These are the activations of a small neural network, seen along a few directions. Each row is one input.
In each table, some parts of the input vary, and every possible input appears once, in random order.
A made-up example of a description, with smaller parts first: line(6) and (point or ring(9) or (values(3) and ring(8))).
Shared parts are said once, and a part with two or three values counts as separate values.

Other details of the inputs shift rows strongly along two fixed directions, in all tables alike. That doesn't count.

A family of inputs:
x1: [56,-436,355,175,-14,36,205,227,-185,-156,43,92,-60,-238,32]
x2: [-241,583,-170,-185,-152,123,583,96,534,-269,-81,-237,-261,84,-129]
x3: [-136,537,-143,-92,-87,413,760,-1,230,-108,191,-300,-81,77,-134]
x4: [427,275,-408,-11,-119,-88,-736,-97,-213,28,72,57,314,350,-397]
x5: [-341,627,-87,-81,145,84,712,-226,442,71,-68,-307,20,58,-28]
x6: [36,-374,170,182,-15,-67,157,187,-187,-217,7,234,-212,-285,302]
x7: [-91,-78,-187,43,-253,162,-690,-447,74,289,160,-9,339,298,-56]
x8: [26,-416,47,-128,310,-190,221,200,-254,71,-5,65,-72,-251,248]
x9: [-209,533,-280,19,-163,278,774,4,339,-241,84,-137,-112,21,-5]
x10: [39,-145,-596,-25,31,270,-557,-92,77,-15,171,-6,430,135,73]
x11: [-131,-294,319,46,189,-262,32,-39,-103,241,-136,197,-160,-215,309]
x12: [71,-122,-232,-114,-12,199,-702,-18,320,-157,127,-211,380,228,-283]
x13: [20,-191,-239,-107,-256,28,-660,-121,271,-155,143,-187,358,288,-348]
x14: [-181,523,-340,-166,104,135,823,-39,316,-124,159,-272,-17,26,-22]
x15: [60,-505,329,59,-83,-78,239,100,-282,-95,64,30,-40,-191,-58]
x16: [36,-404,404,-123,-171,-260,-28,166,-151,-109,-33,1,-341,-96,-14]
x17: [-142,-298,375,211,121,-319,69,-29,-37,30,-148,162,-106,-219,305]
x18: [-236,636,-205,-164,-251,97,509,71,470,-258,-13,-165,-413,118,38]
x19: [49,-423,336,-377,69,-186,-2,196,-245,122,-121,-113,-265,-77,-80]
x20: [-21,-401,270,-106,189,-396,76,280,96,-204,-155,22,-147,-221,19]
x21: [209,926,-311,16,-181,124,717,-83,-317,65,137,-24,-154,207,-254]
x22: [312,115,431,368,166,-137,2,64,-549,227,-254,298,-64,-145,-21]
x23: [293,316,-267,290,-83,10,-663,-376,-289,252,10,119,493,314,-279]
x24: [85,-449,428,-272,105,-181,54,171,-136,-57,-100,-155,-154,-142,-208]
x25: [-261,620,-242,-228,-153,-99,553,45,494,-211,58,-203,-356,154,43]
x26: [64,-116,-415,71,-227,332,-625,-128,44,27,367,88,287,220,37]
x27: [431,288,-640,297,39,100,-575,-74,-262,-83,117,296,456,155,-82]
x28: [-290,577,89,-124,-113,245,696,-320,261,152,-17,-395,-28,156,-229]
x29: [-46,-335,586,141,199,38,86,17,-107,105,-179,-35,21,-231,4]
x30: [-15,-79,-496,-213,-24,-101,-749,-72,324,-21,169,19,198,236,24]
x31: [-329,695,36,-22,-246,335,538,-213,275,247,39,-131,-287,173,59]
x32: [-103,-85,-134,209,-325,104,-659,-431,140,81,149,-48,395,289,-59]
x33: [4,-135,-556,163,-103,-2,-527,-154,195,-204,324,81,403,168,143]
x34: [48,-394,353,-291,-99,-201,-57,152,-216,98,-24,41,-399,-85,-12]
x35: [63,-147,-440,-13,-64,347,-576,-81,16,53,274,-74,425,219,-31]
x36: [48,-362,353,-259,134,-72,-57,324,-147,61,-138,-50,-273,-125,10]
x37: [35,-69,-305,-134,-217,176,-814,-35,240,1,202,-14,136,285,-86]
x38: [-147,-351,407,188,217,-292,148,1,28,22,-216,85,45,-256,138]
x39: [-124,-332,449,249,121,-95,107,26,4,-28,-286,125,-14,-289,132]
x40: [-109,-304,337,22,257,-47,47,32,-155,218,-300,75,-82,-250,235]
x41: [63,-449,296,81,-179,-103,160,70,-347,-88,133,107,-190,-156,107]
x42: [-132,-325,295,-37,354,-245,88,7,-133,268,-230,34,-26,-217,243]
x43: [49,-371,113,17,52,-9,121,178,-252,-6,18,268,-267,-281,306]
x44: [-93,-289,566,289,-73,-44,3,9,-123,54,-115,130,-166,-176,198]
x45: [258,107,239,289,359,-413,59,25,-465,206,-284,332,4,-198,88]
x46: [83,-420,186,36,252,12,244,199,-173,-160,-57,64,-27,-347,112]
x47: [101,-234,-363,-27,-92,238,-462,-236,27,-66,311,-176,542,204,-248]
x48: [50,-121,-358,235,-295,274,-591,-118,109,-185,357,54,342,216,33]
x49: [-107,-275,360,106,93,-63,-8,-15,-126,191,-206,237,-218,-249,303]
x50: [-212,632,-51,-150,-349,176,489,85,410,-186,90,-237,-418,197,-66]
x51: [31,-395,252,-231,361,-341,81,261,48,-139,-151,-71,-109,-246,-5]
x52: [-224,613,-280,-417,-15,172,527,103,377,-24,-97,-286,-332,127,-26]
x53: [21,-331,221,-187,64,-167,-90,265,-59,-35,-145,175,-405,-213,182]
x54: [-83,-311,493,37,163,30,22,40,-218,286,-198,10,-84,-168,133]
x55: [55,-379,293,-168,266,-144,37,286,22,-189,-221,-30,-167,-278,-11]
x56: [-217,579,-17,-171,-249,202,563,111,474,-197,22,-308,-265,164,-234]
x57: [78,-474,218,-169,52,-29,183,105,-439,150,48,-20,-110,-150,46]
x58: [-15,-109,-522,-295,142,-83,-695,-28,296,6,75,-145,334,237,-43]
x59: [288,124,279,350,261,-216,19,50,-488,158,-356,371,-51,-229,83]
x60: [166,978,-482,56,77,-39,736,9,-133,-14,86,71,-101,109,-53]
x61: [-71,-327,431,125,292,-40,109,7,-44,37,-281,32,25,-313,106]
x62: [-364,690,-63,127,-221,200,587,-211,403,-34,-75,-100,-225,85,158]
x63: [-99,-342,602,265,25,-18,79,39,-60,42,-183,57,-14,-211,29]
x64: [26,-388,71,-44,146,-208,161,153,-226,45,89,228,-206,-251,314]
x65: [-167,528,-236,-230,-355,275,690,-150,52,108,285,-155,-309,192,-29]
x66: [435,334,-387,108,-52,25,-781,29,-119,-32,52,121,301,309,-303]
x67: [-93,-108,-206,-42,-87,179,-638,-403,44,312,66,-168,476,299,-125]
x68: [-343,571,103,1,-288,190,689,-297,309,89,-20,-306,-64,176,-204]
x69: [424,74,146,50,229,-320,-52,331,-418,-66,-296,310,-235,-194,-33]
x70: [379,324,-571,27,144,-256,-718,-7,-38,-52,20,155,365,251,-194]
x71: [452,279,-486,316,-53,179,-592,-60,-325,-14,217,224,442,237,-184]
x72: [1,-190,-524,141,-6,23,-450,-126,259,-211,256,6,554,131,-22]
Description of these inputs: values(3) and line(4) and (point or ring(5)).
The inputs of x64 and x26 match in every part but the line(4) part. If x72 is changed in the same way as x64 into x26, which row does it become?
> x1
The inputs of x5 and x61 match in every part but the line(4) part. If x70 is changed in the same way as x5 into x61, which row does it become?
> x69
A walk changes only the line(4) part. It starts at x21 and steps to x71. List the rest of the walk in order.
> x27, x60
List by row number the other rows that have the line(4) part and the values(3) part in common with x28.
> x7, x23, x32, x67, x68
List by row number the other rows that have the line(4) part and the values(3) part in common with x4.
> x13, x16, x19, x24, x34
Which other rows does x12 become when the values(3) part takes its other values? List them by row number.
> x3, x29
A walk changes only the ring(5) part. It starts at x58 and steps to x30. List the rest of the walk in order.
> x25, x20, x51
Which other rows does x63 become when the line(4) part takes its other values? List them by row number.
> x38, x39, x68

A family of inputs:
x73: [-238,457,70,24,-39,62,487,-22,405,-139,-109,-157,-153,18,19]
x74: [-42,458,-356,-56,-175,166,-305,-303,129,131,84,-127,177,390,-167]
x75: [-101,246,-274,20,-114,294,250,-187,94,-25,134,-195,234,125,-121]
x76: [14,620,-107,-2,-126,190,727,95,-59,-51,30,20,-333,-29,43]
x77: [-55,326,-390,-138,-122,260,-204,-248,196,22,95,-290,374,331,-343]
x78: [-47,-410,317,-46,20,-99,348,278,-208,-43,35,73,-357,-238,236]
x79: [-94,304,-473,11,62,175,-75,-220,338,1,19,-238,408,187,-149]
x80: [332,-222,-106,37,26,-31,-741,86,-240,-3,-37,179,181,91,-114]
x81: [-36,342,-234,-127,-173,100,621,67,108,-211,169,-71,-248,49,-9]
x82: [-19,-246,558,-63,-35,-194,206,86,-215,177,-254,58,-362,-201,59]
x83: [45,554,-516,31,26,122,-124,-41,218,-67,7,7,139,135,-38]
x84: [-100,352,-218,-11,-281,232,-310,-208,416,-102,93,-225,192,379,-257]
x85: [3,-470,-1,-49,179,-192,-413,153,34,-69,-10,76,95,-94,197]
x86: [-243,437,194,71,-229,197,801,7,214,-121,39,-157,-342,-49,11]
x87: [-77,-332,418,136,-59,-75,275,41,-226,112,-121,177,-258,-233,190]
x88: [138,-433,-116,-16,189,-275,-350,164,-46,-203,-30,159,84,-157,37]
x89: [-48,-400,133,131,109,-182,-420,-62,-6,82,-196,192,147,-106,152]
x90: [31,-511,-76,25,240,-29,-684,-67,108,43,28,78,381,-32,83]
x91: [145,-153,406,196,105,-154,403,156,-419,71,-8,192,-178,-235,101]
x92: [-172,209,-458,-25,-166,402,-150,-256,313,21,312,-142,290,273,-67]
x93: [152,-278,287,-225,44,-275,214,296,-252,-125,-75,59,-368,-213,-70]
x94: [-193,642,38,-60,70,-39,751,-97,107,96,-141,-79,-319,-42,130]
x95: [110,-513,-73,-116,-34,-82,-783,83,-20,1,112,-16,160,101,-34]
x96: [16,-320,518,-203,121,-90,253,169,-180,141,-105,-51,-319,-238,23]
x97: [255,-235,-20,118,47,-118,-761,-37,-237,102,68,116,383,129,-183]
x98: [109,-340,95,192,4,-38,-355,-127,-309,78,52,194,145,-80,158]
x99: [114,-86,384,147,310,-328,340,194,-260,80,-189,168,-155,-260,115]
What is each input in this table made of?
> values(3) and (line(4) or line(5))
List by row number the other rows that have the values(3) part in common with x80.
> x74, x77, x82, x84, x93, x95, x96, x97
A walk changes only the line(5) part. It starts at x83 and steps to x99. List the rest of the walk in order.
> x94, x89, x73
List by row number the other rows that have the values(3) part in common with x87.
> x75, x76, x78, x81, x86, x91, x92, x98

A family of inputs:
x100: [5,431,-88,-10,-135,152,268,-132,-25,45,54,-110,54,166,-178]
x101: [-130,573,-341,95,-77,133,264,-145,172,-13,55,-2,13,149,48]
x102: [-122,-220,657,-99,44,-123,602,145,-276,146,-152,1,-490,-277,111]
x103: [51,-732,-63,177,136,-95,-887,-113,-22,38,47,197,461,-72,151]
x104: [141,-390,98,209,248,-113,-272,67,-283,25,-64,206,196,-190,129]
x105: [268,-600,342,142,137,-113,-416,85,-486,127,-81,204,113,-162,1]
x106: [-230,386,-240,-4,-36,177,326,-197,372,-63,60,-197,131,107,-22]
x107: [54,-533,299,-138,168,-144,30,272,-158,-59,-61,30,-171,-233,71]
x108: [-15,332,-339,199,-66,113,-198,-141,171,-77,103,64,243,140,11]
x109: [-117,-15,261,-213,-24,-98,630,258,8,-75,-102,-48,-520,-162,105]
x110: [-200,405,-110,-84,-196,232,271,-201,251,50,103,-288,53,194,-205]
x111: [45,370,325,-137,249,-311,526,135,-121,118,-409,18,-438,-185,-55]
x112: [-200,455,-60,-45,-274,253,183,-178,299,4,97,-204,-68,224,-115]
x113: [15,485,-393,-114,-83,101,289,7,159,-114,136,-155,4,185,-193]
x114: [39,343,-396,79,-261,221,-364,-258,88,77,140,-41,253,356,-134]
x115: [121,-110,269,36,-1,-77,104,28,-339,151,-44,91,-143,-98,36]
x116: [-252,434,-211,44,-133,179,248,-162,419,-82,51,-122,17,114,45]
x117: [109,274,-407,-20,-156,88,-253,-10,165,-158,162,-2,110,208,-118]
x118: [2,-271,475,-97,315,-392,-130,181,-80,121,-339,34,-146,-172,18]
x119: [199,-160,-407,8,-78,-3,-775,-5,-33,-108,163,109,311,141,-48]
x120: [141,-801,255,-28,179,-239,-401,227,-204,-121,-27,57,75,-220,15]
x121: [30,320,71,-197,15,-75,753,208,-99,-10,-11,-18,-481,-94,50]
x122: [-146,199,-307,-13,-290,260,-380,-276,274,67,149,-146,248,333,-119]
x123: [112,-71,-263,212,93,28,-364,-109,-3,-31,50,84,405,24,-27]
x124: [-57,-245,404,-63,30,16,214,36,-144,121,-78,-20,-163,-150,-19]
x125: [30,-543,411,-155,151,-254,172,288,-228,-43,-82,68,-339,-297,160]
x126: [206,7,-642,-37,-53,175,-775,-107,129,-89,236,11,504,290,-173]
x127: [77,-116,136,130,161,-143,160,57,-218,71,-66,167,-73,-213,195]
x128: [-4,405,337,28,-119,19,724,71,-132,54,-86,-14,-456,-35,-17]
x129: [-122,376,-262,-166,-206,159,195,-8,399,-174,103,-193,-116,201,-73]
x130: [46,-707,-50,206,76,-76,-919,-76,-16,-14,-4,204,443,-67,176]
x131: [-97,-280,238,55,187,-52,176,53,-37,13,-102,16,-30,-203,175]
The inputs of x125 and x121 match in every part but one. If x118 is changed in the same way as x125 into x121, which row does it become?
> x111
What is each input in this table made of?
> values(2) and (point or (values(3) and line(5)))
Which other rows does x119 become when the values(3) part takes its other values? List them by row number.
> x101, x114
